A small network was shown many inputs. Here are its activations along a few directions, one row for each input.
In each table, some parts of the input vary, and every possible input appears once, in random order.
A made-up example of a description, with smaller parts first: one of 8 places around a ring, together with either a single point or one of 11 places around a ring or (one of 3 separate values, together with one of 4 places along a line).
Shared parts are said once, and a part with two or three values counts as separate values.

Other details of the inputs vary at random and push rows far along two fixed directions, the same in every table; ignore that.

Table:
R1: -56 83 -9 1 -12 11 -10 55 -5 -42 97 72
R2: 13 21 -61 -32 46 -60 -20 -9 20 -20 -18 -43
R3: -55 70 8 -15 -33 -15 -15 21 -17 -44 97 11
R4: 41 -99 9 11 51 20 1 -53 3 33 -96 6
R5: -69 82 -34 -13 -62 66 -20 41 15 -23 80 10
R6: 47 28 -64 -26 25 -30 -32 4 25 -34 -34 -27
R7: 30 41 -45 -13 72 -64 6 -15 44 -29 -38 25
R8: 39 -90 20 17 53 6 -10 -25 10 42 -83 -39
R9: -35 77 4 1 -17 -38 16 9 -56 -15 87 24
R10: 6 39 -44 -24 69 -28 -59 -13 36 -54 -21 -1
R11: -32 62 -39 1 -90 58 11 54 -5 -8 70 -11
R12: -16 -50 112 37 -60 6 57 -18 -42 28 34 -5
R13: -5 81 7 5 -33 -19 13 47 -43 -29 75 7
R14: -17 39 -87 -55 30 -10 -74 0 63 -50 -29 4
R15: 42 -87 60 9 75 26 -15 -41 16 -5 -68 -6
R16: 8 44 -97 -29 28 -45 -26 -7 77 -18 -49 27
R17: -33 -57 69 38 -76 85 49 12 -37 64 37 -40
R18: -26 -65 92 27 -57 29 47 16 -52 57 38 -21
R19: 28 -92 23 -2 2 9 7 -46 41 31 -99 -12
R20: 37 29 -68 -34 17 -37 -32 -1 21 -44 -32 -39
R21: -21 86 -24 5 -53 -1 0 67 -29 -24 72 27
R22: 14 -52 92 45 -55 59 49 36 -56 29 21 18
R23: -16 34 -101 -30 -7 27 -29 -14 32 -7 -27 -22
R24: 57 35 -54 -27 60 -36 -13 10 18 -40 -42 -5
R25: 35 -96 12 9 35 13 -4 -24 20 50 -78 -38
R26: 24 24 -89 -23 82 -50 -18 16 41 -11 -37 2
R27: -2 -46 108 36 -15 16 60 -20 -74 36 41 19
R28: -57 80 -33 4 -79 30 25 34 13 1 71 17
R29: -10 46 -98 -47 44 -5 -79 5 72 -48 -29 19
R30: 4 23 -67 -37 31 -52 -28 -37 9 -28 -25 -22
R31: -29 63 3 2 -16 -41 22 36 -31 0 92 -3
R32: 56 -86 50 12 79 -11 22 -32 -3 34 -67 -34
R33: 6 -53 84 35 -85 65 33 28 -46 42 28 1
R34: -18 -46 106 56 -55 28 53 0 -30 44 22 32
R35: -11 -47 99 57 -39 26 72 7 -24 42 24 52
R36: -51 81 -25 1 -35 -18 4 26 -41 -6 82 46
R37: 51 -95 13 -7 -12 38 -14 -18 13 18 -92 -43
R38: -33 83 2 7 -37 -45 30 22 -9 -16 82 35
R39: 24 -96 31 8 51 49 -52 -40 35 2 -93 -9
R40: 26 -92 6 2 16 28 -13 -54 7 43 -87 -11
R41: -33 -63 88 18 -73 43 39 -16 -61 53 26 3
R42: -47 78 9 -4 -24 -8 -16 27 -12 -36 100 26
R43: 35 -86 30 8 27 5 -4 -64 -11 28 -66 -31
R44: 26 26 -47 -18 75 -60 -21 -7 14 -14 -27 -30
R45: 22 45 -50 -14 58 -67 -15 -21 41 -33 -40 6
Each input here is: one of 5 separate values, together with either a single point or (one of 2 separate values, together with one of 4 places along a line).
Changing only the choice among 5 separate values turns R13 into R45. The same change can be made to R21. Which row results?
> R34
Changing only the choice among 5 separate values turns R2 into R3. The same change can be made to R8. Which row results?
> R39
Which other rows does R15 become when the choice among 5 separate values takes its other values? List them by row number.
> R7, R24, R27, R32
Start at R27 and move only the place on the line of 4, one step at a time. The first step leads to R9. Which rows follow, in order?
> R43, R30
